These are the activations of a small neural network, seen along a few directions. Each row is one input.
Each table varies a few parts of the input and shows all the possible inputs, shuffled.
Descriptions start from the smaller parts, as in this example, which fits no table here: ring(8) and (point or line(9) or (values(3) and line(6))).
Shared parts are said once, and a part with two or three values counts as separate values.

Other details of the inputs vary at random and push rows far along two fixed directions, the same in every table; ignore that.

Table:
R1: [-2  9 44  8 -9 -9 16 43 17  1 30 -6]
R2: [-43  -7  35   3 -17 -35  25  49  13  40   2 -19]
R3: [-31 -32 -45   3  -4 -31 -20 -73 -44  31 -19   6]
R4: [-48   1   0   8   7 -19  32  61  26  23 -29 -19]
R5: [-29 -43 -43 -11  -7 -25 -21 -66 -51  28 -22  -4]
R6: [-24 -13 -75  -8   6   0 -14 -54 -42  31 -58   2]
R7: [-28 -16 -69  -7 -13   5 -21 -59 -35  33 -55   0]
R8: [-47 -10  33   8 -16 -29  22  45  10  45  10 -16]
R9: [ 91  15  39  -4   5  24 -19  -6   6 -72  53  15]
R10: [ 87  20  37   7  11  33 -14 -11   2 -67  63  12]
R11: [ 84  24  34   6  13  34 -24  -2   1 -67  59  19]
R12: [-59   4  12  -9  -8 -12  28  54  30  25 -19 -17]
R13: [-51   2  11  -8   5 -10  35  50  26  34 -24  -6]
R14: [  4   3  48   3  -8 -13  20  41  20  -1  24 -13]
R15: [-49  -2  40  24  -9 -35  34  37  16  39   7 -22]
R16: [ 76  29   8  -4  18  48 -25  13  24 -87  27  11]
R17: [-40 -28 -60 -31   2   2 -26 -58 -31  23 -47   5]
R18: [-48   2  35  21 -14 -35  37  35  20  44  13 -16]
R19: [ 81  24   3 -11  25  42 -17  21  18 -87  23  23]
R20: [ 86  19  34   4  14  36 -29  -3   0 -62  61  20]
R21: [-11  35  22   8   1  15  21  45  36  -4   0 -13]
R22: [ 21 -19 -61 -16   9  24 -30 -70 -37  -6 -37  28]
R23: [  7  29  13  14  -3  15  29  49  29   6 -10   1]
R24: [ 16 -22 -42   1   4 -11 -43 -88 -46  -9  -5  20]
R25: [-3 13 41 16 -4 -9  9 39 22  9 32  4]
R26: [ 74  27   8 -13  15  47 -24  15  24 -89  29  16]
R27: [ 76  38  12  -2  21  52 -21   6  24 -81  28  11]
R28: [ 15 -20 -47  -6   4  -5 -47 -79 -49  -5  -3  23]
R29: [-21 -45 -39 -17 -11 -29 -21 -65 -51  31 -24  -9]
R30: [-41 -12  35   1 -16 -32  19  47  10  45   3 -19]
R31: [-37 -27 -60 -23  -5   6 -21 -63 -30  27 -47   8]
R32: [ -2  10  48  20  -3 -11  26  32  19   1  33 -11]
R33: [-49  10   5  11  10 -15  36  55  27  30 -28 -19]
R34: [-48  -6  40  16 -16 -37  33  39  17  36   6 -20]
R35: [-30   0   2   6   0 -33  39  48  33  50   5 -36]
R36: [ 27 -14 -65  -9   5  23 -30 -67 -39  -4 -40  24]
R37: [-29 -30 -65 -22   6   0 -14 -57 -36  29 -53  16]
R38: [ 84  44   8   0  27  50 -12   8  16 -73  23  20]
R39: [-24 -43 -38 -12  -9 -34 -26 -65 -48  27 -30  -5]
R40: [-49  -3  37  18  -8 -29  36  39  14  41   9 -24]
R41: [-51   1   5  -7   3 -17  34  58  24  27 -24  -9]
R42: [ 19 -13 -61 -12  -6  28 -38 -74 -34  -6 -35  17]
R43: [ -6  37  19  10  -6  20  23  44  34   2  -1 -12]
R44: [-47  -7  38  14 -17 -35  37  37  16  37  10 -21]
R45: [ 88  16  37  -1   4  30 -15  -9   3 -70  62  14]
R46: [ 14 -17 -56 -18  -2  29 -37 -77 -32  -8 -32  21]
R47: [ -4  16  43  19  -3 -12  22  34  26   2  31  -1]
Each input here is: point or (values(2) and ring(11)) or (line(4) and line(6)).
A walk changes only the line(6) part. It starts at R30 and steps to R2. List the rest of the walk in order. -> R14, R29, R9, R39
Change only the line(6) part in R3. List by row number the other rows that result. -> R18, R24, R25, R28, R47
Change only the values(2) part in R41. List by row number the other rows that result. -> R12

Table:
R48: [-40 -11 -22  18  -4 -37   7 -17 -15  57  -9 -14]
R49: [ -4   8  14  20   9 -14   4   9   7  -4  34   2]
R50: [-40  -6 -16  15  -5 -31  12 -20 -17  54 -22 -14]
R51: [  6  10  40  -3  -9   5   1  33  24 -31  21   4]
R52: [ 25   5  20  -1  10 -14   6  44  18 -22  38 -14]
R53: [ 30 -16 -18 -23   5  12 -32 -44 -25 -43  -5   8]
R54: [33 13 23 22 -3 -2 14 21 -1  5 13  4]
R55: [ -9   6   4  17  -5 -19  21   3  -8  35  -5  -9]
R56: [ 12 -13 -37 -11 -12   6 -30 -73 -30   9 -16  18]
R57: [ 28 -12 -13 -20   2  27 -51 -41 -30 -41   9  19]
R58: [-18   2 -28   2  27 -15  13  33   7  15 -21   7]
R59: [33 11 24 27 -2 -7 14 32  8  7 29  3]
R60: [-40 -12 -13   4 -18 -17  25 -19 -18  52 -29  -7]
R61: [ 15 -13 -23  -3  13  -7 -34 -43 -37 -29  -2   3]
R62: [-47 -17  -3  12  -1 -21  15 -13  -2  27  -8  -5]
R63: [  8   9  34   7   8 -19   6  53  25 -18  32 -16]
R64: [ 12  44  -5  20   9  23  12  29  28 -18  -7 -18]
R65: [ 83  15  -8  -5   5  43 -29 -64 -18 -56  23  28]
R66: [-45 -18 -41  -6  20 -14  20  10   0  33 -56   4]
R67: [ 42   4  21 -21   1  29 -33   7   4 -47  23  12]
R68: [ 50 -10  -7  11  -1  13  -7 -28 -17  -9   3  15]
R69: [ -8  15  35   9  -3   8  22  16  19 -15  22   7]
R70: [-40  -9   3   1  -7 -11   7  -8  -7   8 -10  -3]
R71: [-11 -23  -3 -12   1 -17  17  14   5  20  -8 -24]
R72: [ -6  41   5  13  -4  32  27  37  40 -14 -13 -16]
R73: [ -7  19  46   7 -11   6  18  32  35 -12  29  11]
R74: [-48  -5   4  -1 -14  -2  -3  -9  -2  44 -12  -1]
R75: [ 42  26 -41  -8  -1  50 -30 -36   5 -46 -16  11]
R76: [15 14 32 20 -6  1 32 26 22 10 15 -6]
R77: [ 31  19  20   3   2  25  -4 -21   6 -32  19  13]
R78: [-39 -12  -5  12  -2 -18   9 -22  -2  34 -17 -10]
R79: [-28  11  45   3 -10   6   7  45  25   4  19   0]
R80: [ 23  28   9   2  31  11  19  53  25 -23  -6  14]
R81: [-31  10   3 -13  10  13  19  59  26  21 -27  14]
R82: [ 34   0  12 -20   2  13   1   8   4 -40  17   0]
R83: [ 18   2  35   0   6  -1   7  35  26 -31  17 -11]
R84: [ 17  44  -4  24  10  20  10  40  36 -20  12 -17]
R85: [ 22  10  33  -4   8  -8  22  52  22  -7  23 -22]
R86: [ 13  18  34   5 -16  20  12  26  15  15  19   7]
R87: [  5 -20 -14 -31  -4   9 -25 -11 -16  -6   0   2]
R88: [ -4 -26 -34 -15   1   1 -31 -62 -43 -22 -18   8]
R89: [-55 -13 -35 -18   4 -12  15  16   5  39 -58  13]
R90: [ 21  -3  20 -23  -9   5   6  27  19 -10  13  -6]
R91: [ 30  11 -68 -15   4  57 -52 -63 -24 -29 -28  12]
R92: [ 58  -2   8 -31   3  35 -26   0  -1 -35  26   7]
R93: [-10   9  19   1 -12   3   0  -7  14   6   4   8]
R94: [-35 -32 -30 -10   3 -42   5   3 -18  46 -11 -29]
R95: [ 40   5  14   6  13  17 -17 -15   3 -53  27  11]
R96: [  8   8  30   2   8 -14   4  37  14 -19  13 -15]
R97: [-33 -10  -7  14   5 -31  -5  -1 -10  14   8  -8]
R98: [ 0 26 38 22  5 -6 16 23 21  2 20 -7]
R99: [  4 -38 -50 -34   0  -2 -20 -59 -43   4 -27  -5]
R100: [-72 -30 -23   9  -1 -53   0  -1 -23  45 -18 -23]
R101: [ -4 -18 -48   5  10 -16 -35 -75 -42  14  -6   5]
R102: [ 45 -12 -31 -20   2  24 -57 -78 -34 -55   6  33]
R103: [ 54   6  16   2 -16  22  -7  -5   0 -17  13  26]
R104: [-14  -1  31 -12 -13 -10   6  37  25  -6   2  -6]
R105: [28 20 23 23  1 -6 17 24 12  5 34 -2]
R106: [ 52  14   4  -6  -4  40 -30 -33  -7 -23  23  24]
R107: [-31 -20 -13  -9   3 -35   8  10 -13  24 -15 -23]
R108: [ 25 -47 -69 -30  12  -3 -44 -85 -53 -21 -22   3]
R109: [ 21  17  27   4 -18  10  15  13  17   3  14  10]
R110: [-57 -15 -13  10   1 -37   1 -11 -20  32 -20 -13]
R111: [-31 -17   7   7   1 -20   7   8   0   4  -7 -14]
R112: [-13  22 -20  16   3  19  16  15  27   0 -25 -21]
R113: [-41 -17 -16  13  -8 -24  16 -23  -7  52 -24 -13]
R114: [-48 -32 -19 -26 -17 -29   3  -1  -8  34 -28 -13]
R115: [-25   3 -17 -11  15   5  25  26  10   8 -40  13]
R116: [-28   3   9  16   5 -19  11   0  -3  14   7  -3]
R117: [-5 12 31  1 -5 20 -3 13 14 -8 27 15]
R118: [-35 -21 -12   8 -21 -18  22 -11 -22  54 -33  -1]
R119: [ 24   9  32   7 -18  21   5  29   8  12  15  15]
Describe the family of inputs behind these rows. -> line(6) and (values(2) or line(10))
The inputs of R84 and R72 match in every part but the line(6) part. If R97 is changed in the same way as R84 into R72, which row does it become? -> R70
The inputs of R66 and R80 match in every part but the line(6) part. If R113 is changed in the same way as R66 into R80, which row does it become? -> R50
List by row number the other rows that have the line(6) part in common with R56. -> R51, R73, R75, R89, R90, R93, R102, R103, R104, R109, R114
Change only the line(6) part in R118. List by row number the other rows that result. -> R54, R59, R68, R103, R119
Change only the values(2) part in R84. List by row number the other rows that result. -> R58
Change only the values(2) part in R81. List by row number the other rows that result. -> R91
A walk changes only the line(10) part. It starts at R92 and steps to R87. List the rest of the walk in order. -> R67, R57, R79, R117, R74, R106, R86, R119

Table:
R120: [-49 -19  -1  16 -11 -43  28  12  -9  40 -18 -23]
R121: [-40  18   7  -2 -12   1  25  29  25  25 -24  -2]
R122: [ 15 -11 -72 -19   6  11 -26 -69 -40   6 -44  18]
R123: [ 17   3 -17   8 -12  19 -26 -51 -20  -2  12  18]
R124: [-46  -8   4  24  -8 -36  20   6  -7  62 -18 -10]
R125: [-47 -13 -25   0   3 -18  25  14   4  42 -35  -6]
R126: [-44   1  21   1  -9 -25  12  26  11  20   7 -27]
R127: [ 38  20  30   3   8  -1   5  31  16 -29  39 -14]
R128: [ -4 -27 -41  -9   6  -3 -35 -92 -47  -1 -11  12]
R129: [ 24  31  29   3  -6  43  11  32  35 -25   7  -2]
R130: [ 48  -5  45 -17  -7   5   8  37  11 -16  34   9]
R131: [-32  -6   9   6   1 -31  24  46  27  25  -3 -27]
R132: [ 22 -24 -59 -18  25   6 -40 -54 -47 -22 -14  10]
R133: [ 39  14  27  11  13   4   9   2   9 -21  33   4]
R134: [-40  -6 -22   3 -10  -2  24  12   2  51 -44 -21]
R135: [  2   8  -3  -6   7  11 -14  10   5 -23  -7   9]
R136: [  5  -2  13   8  -7  -3  -3 -11  -5 -24  12  -1]
R137: [ 11  -9 -41 -16  10  23 -27 -49 -17 -25 -17  23]
R138: [42 24 17 22 -6 18  4  6 10 -6 35 10]
R139: [-51 -38  14 -23 -25 -27   8   9 -11  48 -15  -5]
R140: [ 23  17  29  17  -2  11 -11  -8   4 -17  23  14]
R141: [ 32  13  -1  -1  15  11  -5  24   8 -29   2   9]
R142: [ 11   9  11  -7  15  17 -12  16   6 -38  18   5]
R143: [ 21  11  23  -2   4   9  -8  23  30 -40  27  -5]
The inputs of R133 and R128 match in every part but one. If R134 is changed in the same way as R133 into R128, which row does it become? -> R129
Describe the family of inputs behind these rows. -> values(2) and (point or line(11))

Table:
R144: [-57 -11   5   5 -18 -25  26  23   3  65 -21 -11]
R145: [ 32   0  -6  -6   4  11 -26 -20 -10 -36  15  -1]
R146: [ 37  28  44  19   5  13  20  34  28 -29  31   9]
R147: [ -5 -21 -38  -8   8  -9 -34 -49 -37  -8 -13   7]
R148: [ 55   4 -19   1  12  19 -27 -38 -22 -27  13  23]
R149: [-60 -12  11   8 -19 -27  32  16   4  56 -24 -11]
R150: [-49 -21 -18  -4 -12 -18   2 -27 -16  45 -22  -3]
R151: [-51 -14 -22  11  -6 -24  -2 -23 -21  40 -24  -5]
R152: [  4 -26 -38 -10  11 -11 -22 -50 -37  -6 -19   9]
R153: [ 42   5  -4   3   1  15 -10 -30  -9 -25  10   5]
R154: [ -1  -3  13   0  -2 -10  14  17   8  -2   3 -14]
R155: [ -3 -24 -40 -13  13 -10 -28 -52 -33  -5 -10   8]
R156: [-12  -5  18  -9  -2  -6   6  17  11   1  10  -2]
R157: [ 12  40  70  24   3   6  37  73  55 -14  46  -1]
R158: [ 30   6   3   0  -4  21 -24 -28 -10 -25  14  16]
R159: [ 26  19  49   0  -2  15   2  42  28 -37  35   3]
R160: [-40 -27 -30  -4   3 -31  -1  -8 -23  41 -27  -6]
R161: [ 44  30  38  13  -2  18  14  38  29 -19  35  -2]
R162: [-62 -22   9  -3 -13 -34  28  24   2  47 -25 -16]
R163: [ 48   4 -16  -3   6  22 -27 -49 -15 -33  18  10]
R164: [ 46   7 -14   2   1  23 -33 -46 -18 -36  15   9]
R165: [-55 -17  -3   0 -10 -36  23  30   2  55 -20 -28]
R166: [ 45  15 -44 -15  14  44 -25 -28  -3 -44 -19  12]
R167: [ 40  -7  -4 -16   4  14 -22 -13 -12 -25  12  14]
R168: [-50  -9 -44 -16  -2   5   4  -6  -4  32 -58   0]
R169: [-27   9  39   6  -4 -17  32  57  36  13  17 -25]
R170: [ 10  51  43  13  12  29  40  94  67 -26   9   0]
Describe the family of inputs behind these rows. -> values(3) and (point or (values(2) and line(4)))
List by row number the other rows that have the values(3) part in common with R159. -> R144, R149, R150, R156, R158, R162, R167, R168
Change only the values(2) part in R154. List by row number the other rows that result. -> R153
